Q946: [ 34.3 -12.9 -38.3  34.9]
Q553: [43.3 43.3 43.3 34.9]
Q422: [-91.2 -91.2 -38.3 -12.8]
which: [43.3 43.3 43.3 34.9] | Q553
dup Q422:  | [-91.2]
dup Q553:  | [43.3]

Q710: [-12.5 -13.6  -1.2  -1.2 -23.8]
Q678: [-9.6 -9.6 -3.2 -9.6 57.4]
Q553: [ 11.6 -11.9  -8.8  11.6  11.6]
Q946: [ -0.2  12.9  12.9 -23.7  24.7]
dup Q946:  | [12.9]
dup Q678:  | [-9.6]
succ: [-23.7] | [24.7]
which: [ 11.6 -11.9  -8.8  11.6  11.6] | Q553
dup Q553:  | [11.6]
dup Q710:  | [-1.2]

Q574: [-27.0 -21.1  13.5 -34.5  27.1 -56.0  23.9  26.1 -39.1 -11.7  65.0  33.0
 -34.8  43.3  23.8   9.7 -10.2  36.0  -3.2 -16.0 -46.7  18.9  -4.1   7.2]
Q566: [ 14.0  53.5  12.1 -27.3  12.8  31.4 -12.6  53.5  44.9  -9.2 -18.3  -2.6
   9.1 -17.0 -11.8  -5.0 -12.4 -16.3  12.0  -9.5 -47.1  -7.9  22.8 -10.7]
Q678: [ 36.8  23.9  36.8   8.9  -2.6  36.8  -5.8  36.8  10.4  -1.5 -30.7 -19.9
 -16.7 -41.0 -32.7 -20.0 -26.0 -12.0   8.8  -5.4 -31.4 -30.6  20.4   4.4]
Q553: [ 50.8   1.7 -38.3 -36.2 -20.4  40.3 -68.5 -11.4 -37.7 -55.3  10.1  44.0
  26.6  12.6  11.4   6.7   9.2  -2.7  -8.9   5.1  91.1  -6.1   6.6  20.0]
Q938: [ 26.8 -52.0 -65.0 -44.8  -1.8  20.0  -9.2  11.9   6.0  19.8 -31.3  33.1
 -28.6   0.5  75.1  24.5  37.2 -21.0 -55.3  26.3  38.4  16.3  22.8  21.5]
Q422: [-15.7  36.7  10.3   4.6   7.7  -9.7 -16.3 -47.7   1.9  -9.1  13.9  -0.9
  13.0 -16.6   2.9   4.6 -15.5  -7.8 -45.3  10.6 -46.3  29.3 -10.1 -25.1]
Q423: [-22.9  34.8  13.8  -8.4  10.9  80.0  -4.9   7.9  44.4  -0.7  -3.0 -11.1
  37.4  28.1  -5.4  30.5  13.0   2.2  44.9 -11.1  16.4  -3.1  -1.2 -13.0]
Q710: [-25.3  28.7  12.4   4.3  39.0  27.4  11.6 -45.4  19.3 -13.0 -46.0 -19.8
  18.0 -12.0  -6.0 -15.1 -30.8  14.8  -7.4   5.0 -13.3   1.2  39.0 -11.0]
Q946: [  3.5 -34.4 -17.4 -15.2   5.8  24.7 -28.8  31.1 -27.5  12.1 -62.6   4.6
  13.2  -6.1  14.7  11.6  -8.4  19.2 -23.1  10.6  65.5  -6.6  16.8  40.4]
dup Q678:  | [36.8]
dup Q422:  | [4.6]
dup Q710:  | [39.0]
dup Q566:  | [53.5]

Q263: [ -1.2 -18.8  -0.8   6.3 -10.4]
Q574: [  9.4 -71.9   7.3   0.5 -10.3]
Q237: [-71.9 -71.9 -71.9 -71.9 -71.9]
succ: [9.4] | [-71.9]
succ: [-0.8] | [6.3]
dup Q237:  | [-71.9]
which: [-71.9 -71.9 -71.9 -71.9 -71.9] | Q237
succ: [0.5] | [-10.3]

Q423: [-21.2  17.8  26.5  21.3 -75.7 -20.8  15.2   6.0  -7.1  23.3  11.6 -11.3
  21.8  -9.0   6.1   3.2  24.0 -51.0   3.8   9.8 -16.5 -21.0   3.7]
Q566: [-21.2  -0.7  26.5  21.3 -80.5 -20.8  15.2  21.7  14.9  24.5  11.6 -28.2
  21.8   6.7   6.1   3.2  29.5 -51.0   3.8   9.8 -16.5 -21.0   3.7]
Q422: [-21.2  17.8  26.5  21.3 -76.5 -20.8  15.2   6.4  -7.1  23.3  11.6 -11.3
  21.8  -9.0   6.1   3.2  24.0 -51.0   3.8   9.8 -16.5 -21.0   3.7]
Q678: [-21.2   3.2  26.5  21.3 -82.6 -20.8  15.2   6.0  -7.1  23.3  11.6   3.2
  21.8  -9.0  -3.1   3.2   3.2 -52.2   3.8   9.8 -16.5 -21.0   3.7]
Q574: [-21.2  17.8  21.7  21.3 -20.0 -20.8  15.2   1.1  -7.1  23.3  11.6 -11.3
  12.5  -9.0   6.1   3.2  19.4 -35.0  -7.8   9.0 -16.5 -15.6   3.7]
Q602: [-21.2   3.8  26.5  21.3 -79.1 -20.8  15.2   8.6  -3.6   3.8  11.6 -16.7
  21.8  -9.0   6.1   3.2  24.0  -8.9   3.8   9.8 -16.5  11.6   3.7]
Q938: [-21.2  17.8  26.5  21.3 -79.1 -20.8  15.2   6.0  -7.1  23.3  11.6 -12.7
  21.8  -9.0   5.0   5.0  24.0 -51.0   3.8  10.6 -16.5 -21.0   3.7]
Q553: [-21.2  17.8  26.5  21.3 -20.9 -20.8  15.2  -4.3 -14.2  23.3  11.6 -11.3
   0.8  -9.3   6.1   3.2  10.4 -35.9 -13.3  -0.3 -16.5 -21.0   3.7]
Q263: [-20.7  17.8  28.7  21.3 -79.1 -22.4  15.2   6.0  -7.1  24.1  11.6 -11.3
  21.8  -9.0   6.1   3.2  21.6 -51.0   3.8   9.8 -16.5 -21.0   3.7]
Q946: [-21.2   7.1  26.5  21.3 -85.7 -20.8  15.2  25.3  21.5  23.3  11.6 -22.2
  21.8  -1.9   6.1   3.2  27.7 -51.0   3.8  15.2 -16.5 -21.0   3.7]
Q237: [-21.2  19.4  26.5  21.3 -79.1 -20.8  15.2   6.0  -7.1  23.3  15.0   6.1
  21.8  -9.0   6.1   3.2  24.0 -51.0   3.8   7.1 -16.5 -21.0   3.7]
Q710: [-21.2  26.0  26.5  21.3 -79.1 -20.8  15.2   6.0  -8.3  23.3  11.6 -11.3
  21.8  -9.0   6.1   3.2  24.0 -51.0   3.8   9.8 -16.5 -21.0   3.7]
dup Q678:  | [3.2]
dup Q237:  | [6.1]
which: [-21.2  19.4  26.5  21.3 -79.1 -20.8  15.2   6.0  -7.1  23.3  15.0   6.1
  21.8  -9.0   6.1   3.2  24.0 -51.0   3.8   7.1 -16.5 -21.0   3.7] | Q237
which: [-21.2   3.8  26.5  21.3 -79.1 -20.8  15.2   8.6  -3.6   3.8  11.6 -16.7
  21.8  -9.0   6.1   3.2  24.0  -8.9   3.8   9.8 -16.5  11.6   3.7] | Q602
which: [-21.2   3.2  26.5  21.3 -82.6 -20.8  15.2   6.0  -7.1  23.3  11.6   3.2
  21.8  -9.0  -3.1   3.2   3.2 -52.2   3.8   9.8 -16.5 -21.0   3.7] | Q678
which: [-21.2  17.8  21.7  21.3 -20.0 -20.8  15.2   1.1  -7.1  23.3  11.6 -11.3
  12.5  -9.0   6.1   3.2  19.4 -35.0  -7.8   9.0 -16.5 -15.6   3.7] | Q574

Q237: [ -4.4   6.7  10.7  48.8 -24.9]
Q553: [ -2.5  10.8  -2.6 -50.3  14.2]
Q263: [  3.4  -2.6 -18.3 -64.9  10.9]
Q422: [-4.6 10.6 12.6 24.2 -6.8]
Q566: [  0.1   1.3 -14.2  -7.1 -35.3]
Q938: [  0.1   7.7 -11.2 -55.8   1.2]
succ: [48.8] | [-24.9]
succ: [10.8] | [-2.6]

Q574: [-28.6 -28.6  35.3   7.6 -67.5 -28.6  30.9]
Q602: [ 59.1 -42.5  35.1  13.9  31.0 -31.3  32.1]
Q946: [ 49.3 -42.4  35.1  32.1 -65.7 -31.3  32.1]
succ: [-42.4] | [35.1]
dup Q946:  | [32.1]
succ: [-65.7] | [-31.3]
dup Q574:  | [-28.6]
which: [ 49.3 -42.4  35.1  32.1 -65.7 -31.3  32.1] | Q946
succ: [7.6] | [-67.5]

Q423: [ 11.4  14.5  22.1 -16.5  21.8 -16.8  13.2 -16.6  28.3   2.3 -88.4  -8.3
 -15.7 -47.4  -5.3   7.8 -11.3   9.4  17.3  -3.3 -27.1 -27.1  -0.4  19.2
   1.2 -11.7   9.3  22.1  20.0  24.5 -52.0 -24.7  15.7  19.4  14.0  -4.1
  25.7  -0.7  -6.1 -24.8   8.0  22.2  -8.5 -21.9  10.3  -0.4  39.1   8.4
  -0.6  46.9 -22.1  35.5 -28.4 -14.5 -15.6]
Q678: [  4.3   2.9  -8.7 -21.3  28.3 -15.7  -4.0  -7.6  22.3   1.3 -63.3  -2.6
  -2.2 -59.4 -12.2  -0.4 -15.2   9.2   5.7  14.6 -30.0 -34.3  -8.0   4.8
   4.9  -5.8  28.8  19.8  23.0  21.4  28.8 -13.1   5.0  32.0  11.6   0.8
  15.6  -5.9  -4.0 -24.5  14.2  22.7   3.0 -29.7   5.3 -14.6  27.1  28.8
  10.6  32.5 -21.6  38.5 -25.9  -9.0 -22.6]
Q946: [ 11.4  14.5 -17.8 -16.5  21.8 -16.8  13.2 -16.6  28.3  -8.3 -88.4  -8.3
 -15.7 -47.4  -5.3   7.8 -11.3   9.4  17.3  -3.3 -27.1 -27.1  -0.4  19.2
   1.2 -11.7   9.3  22.1  20.0  24.5 -52.0 -24.7  15.7  19.4  14.0   9.7
  25.7  -0.7  -6.1 -24.8   8.0  22.2  -8.5 -21.9  10.3  -0.4  39.1  39.2
  -0.6  46.9 -22.1  35.5 -28.4 -14.5 -15.6]
which: [ 11.4  14.5  22.1 -16.5  21.8 -16.8  13.2 -16.6  28.3   2.3 -88.4  -8.3
 -15.7 -47.4  -5.3   7.8 -11.3   9.4  17.3  -3.3 -27.1 -27.1  -0.4  19.2
   1.2 -11.7   9.3  22.1  20.0  24.5 -52.0 -24.7  15.7  19.4  14.0  -4.1
  25.7  -0.7  -6.1 -24.8   8.0  22.2  -8.5 -21.9  10.3  -0.4  39.1   8.4
  -0.6  46.9 -22.1  35.5 -28.4 -14.5 -15.6] | Q423
which: [ 11.4  14.5 -17.8 -16.5  21.8 -16.8  13.2 -16.6  28.3  -8.3 -88.4  -8.3
 -15.7 -47.4  -5.3   7.8 -11.3   9.4  17.3  -3.3 -27.1 -27.1  -0.4  19.2
   1.2 -11.7   9.3  22.1  20.0  24.5 -52.0 -24.7  15.7  19.4  14.0   9.7
  25.7  -0.7  -6.1 -24.8   8.0  22.2  -8.5 -21.9  10.3  -0.4  39.1  39.2
  -0.6  46.9 -22.1  35.5 -28.4 -14.5 -15.6] | Q946
succ: [-2.2] | [-59.4]
succ: [5.3] | [-14.6]

Q237: [-38.4  11.9  24.4  17.5  18.3 -61.5  21.0]
Q423: [-26.2  29.8 -19.6 -43.0   7.9  29.8  15.8]
Q574: [-14.1 -37.9 -60.6 -64.8  -6.1  -9.6   1.0]
Q710: [-16.7  -3.2 -14.7  -4.5  -0.7 -14.0  -0.7]
Q602: [-26.2  12.3 -19.6  -0.5  -6.2 -19.6 -16.8]
Q566: [ 22.1 -20.8  39.7  23.6 -15.0 -18.9  -9.7]
Q553: [ 30.3 -14.2 -38.6 -34.5  38.1 -12.5  38.0]
Q946: [ 30.3 -14.2 -14.9 -34.5  38.1 -33.9  20.2]
Q678: [-26.4  36.9  22.9 -34.4  35.8  -7.6   3.3]
dup Q602:  | [-19.6]
succ: [-12.5] | [38.0]
succ: [-15.0] | [-18.9]
dup Q710:  | [-0.7]
succ: [-6.2] | [-19.6]
succ: [-38.4] | [11.9]
dup Q423:  | [29.8]

